A small network was shown many inputs. Here are its activations along a few directions, one row for each input.
In each table, some parts of the input vary, and every possible input appears once, in random order.
A made-up example of a description, with smaller parts first: one of 5 places around a ring, together with either a single point or (one of 2 separate values, together with one of 4 places along a line) or one of 9 places around a ring.
Shared parts are said once, and a part with two or three values counts as separate values.
In the rows, zero is written as 128.

Other details of the inputs shift rows strongly along three fixed directions, in all tables alike. That doesn't count.

Rows:
r1: [120 103 146 139  79 136 128 126 112 125 102]
r2: [117 114 149 132  76 141 133 123 107 106 119]
r3: [154 147 141  90 119 140 149 136 150 108 126]
r4: [127 147 123 145 171 113 119 137 147 128 150]
r5: [118 126 124 121 120 132 144 121 112 113 136]
r6: [130 128 146 122  98 141 141 136 124 102 117]
r7: [187  99 122 134 148 114  28 119 144 227  25]
r8: [137 138 118 125 167 126 128 122 146 135 140]
r9: [103 126 122 159 148 114 112 128 118 133 149]
r10: [104 110 125 139  93 132 127 122  98 132 132]
r11: [110 122 120 134 141 120 118 127 113 142 140]
r12: [158 145 131 100 118 140 143 145 150 118 114]
r13: [157 145 131 100 119 140 144 146 148 118 113]
r14: [161 144 133  96 122 136 141 127 148 113 113]
r15: [128 149 122 117 159 122 139 133 143 122 158]
r16: [ 98 108 115 148 123 119 115 109  91 141 135]
r17: [135 122 139 108 100 138 128 128 121 128 109]
r18: [ 90 111 112 160 124 116 112 117  96 149 153]
r19: [133 144 109 131 174 111 120 123 140 139 145]
r20: [125 140 120 148 171 111 127 141 151 132 147]
r21: [134 145 114 122 163 118 132 126 140 127 144]
r22: [134 116 135 112 106 147 140 121 120 120 108]
r23: [132 151 116 125 152 122 140 136 147 123 160]
r24: [103 106 138 152  95 127 129 122 108 125 127]
r25: [157 141 146 114 117 134 143 142 161 111 112]
r26: [133 124 144 125 100 139 132 137 123 111 108]
r27: [105 118 113 147 155 122 120 112 116 142 150]
r28: [143 138 126 111 147 138 143 128 145 120 129]
r29: [104 123 127 153 136 120 138 133 124 120 149]
r30: [101 108 131 131 100 132 126 119  94 131 131]
Each input here is: one of 5 places along a line, together with either one of 2 separate values or one of 4 places along a line.
Question: Changing only the place on the line of 5 turns r25 into r20. The same change can be made to r3. Which row results?
Answer: r30
Question: List by row number the other rows that have the place on the line of 5 in common with r19.
Answer: r4, r8, r15, r18, r24
Question: Which other rows does r23 become when the place on the line of 4 takes its other values? List them by row number.
Answer: r3, r7, r14

Rows:
r31: [ 80 163 114 113 151 133 201 131 121  71 235]
r32: [ 61  79 143 185  83 138 135  95  76 113 151]
r33: [211 123 154  97 130 134  75 125 172 167  21]
r34: [102 161 122 137 172 118 158 139 137  92 196]
r35: [147 131 162 111  73 151 168 155 146  93  98]
r36: [188 122 151 113 111 136 105 139 157 133  53]
r37: [164 135 152  96  90 149 136 140 142  99  78]
r38: [135 155 112 137 197  99  98 152 160 150 151]
r39: [101 157 109 112 169 131 186 127 125  90 211]
r40: [100  85 128 178 103 113  67 133  91 183  99]
r41: [108 162  93 113 161 122 165 128 135 116 210]
r42: [100 157 103 110 168 136 188 124 127  94 211]
r43: [136  93 112 168 125  85   6 122  99 239  60]
r44: [ 82  81 112 146  97 123  98 108  64 170 131]
r45: [143 123 171 112  72 163 187 131 156  71 107]
r46: [171 133 159  86  89 149 151 127 141  91  82]
r47: [ 59  85 111 139  77 138 136 102  54 136 163]
r48: [ 88  74 122 151 104 135 113  79  74 151 127]
r49: [124 157 105 128 195 113 131 131 139 141 168]
r50: [140 155 114 151 195 111 118 150 165 132 141]
r51: [122 168 103 120 169 112 142 134 142 129 189]
r52: [147 160  95 113 184 106 117 138 154 157 162]
r53: [195 121 132  74 110 152 124 120 150 143  54]
r54: [125 149 109 137 199 108 129 121 148 127 163]
r55: [120  84 110 168 133 103  33 109  90 213  60]
r56: [130 140 148  77  65 171 201 123 114  57 131]
r57: [190 138 154  86 104 140 109 145 149 137  53]
r58: [139 148  86 123 207 114 116 126 149 157 145]
r59: [142 167 112 133 179  99 106 150 163 143 159]
r60: [170 131 160  92  87 151 149 132 146  88  83]
r61: [186 124 129  83 115 144 112 130 141 149  55]
r62: [139 155 117 139 188 105 111 159 165 139 152]
r63: [186 136 152  81  98 138 107 151 152 138  59]
r64: [ 95 163 119 129 167 123 178 130 130  69 202]
r65: [ 67  78 118 150  88 134 141  84  53 123 154]
r66: [ 81  87 132 184  95 122  96 122  76 155 122]
r67: [160 141 114 163 215  92  92 148 187 170 110]
r68: [146 138 163  97  68 160 174 147 133  70 114]
r69: [168 129 160  83  92 161 151 115 151  99  83]
r70: [163 144 118 147 222 101  77 127 181 168 114]
r71: [ 97  81 125 190 107 110  78 126  97 175  85]
r72: [166 141 154  77  85 155 149 138 139 105  85]
r73: [ 55  92 127 151  75 129 128 109  58 125 160]
r74: [ 83  98 129 176  73 118 102 126  81 149 137]
r75: [144 164 112 142 177 100 108 156 167 142 158]
r76: [146 142 101 119 207 124 125 109 163 151 147]
r77: [123 152 125 148 179 120 158 137 156  95 175]
r78: [ 47  82 132 158  78 146 159  73  53 103 175]
r79: [157 129 148  83  86 158 167 117 128  93 101]
r80: [ 99  71 130 193 122 113  60  99  93 179  95]
r81: [ 56  94 132 182  57 119 137 126  77 125 163]
r82: [130 149 152  77  45 159 190 134 122  64 146]
r83: [138 152 109 154 202 103 105 147 160 138 141]
r84: [159 132 161 100  72 148 156 165 160 104  87]
Question: Describe the family of inputs behind these rows.
Answer: one of 6 places along a line, together with one of 9 places along a line
Question: Changing only the place on the line of 9 turns r42 into r68. The same change can be made to r76. Which row results?
Answer: r80
Question: Start at r84 and move only the place on the line of 9, one step at a time. The first step leads to r40. Which rows follow, in order?
Answer: r62, r38, r63, r73, r31, r44, r47
Question: Start at r48 and move only the place on the line of 6, one step at a time. The first step leads to r65. Which rows follow, in order?
Answer: r61, r39, r44, r52
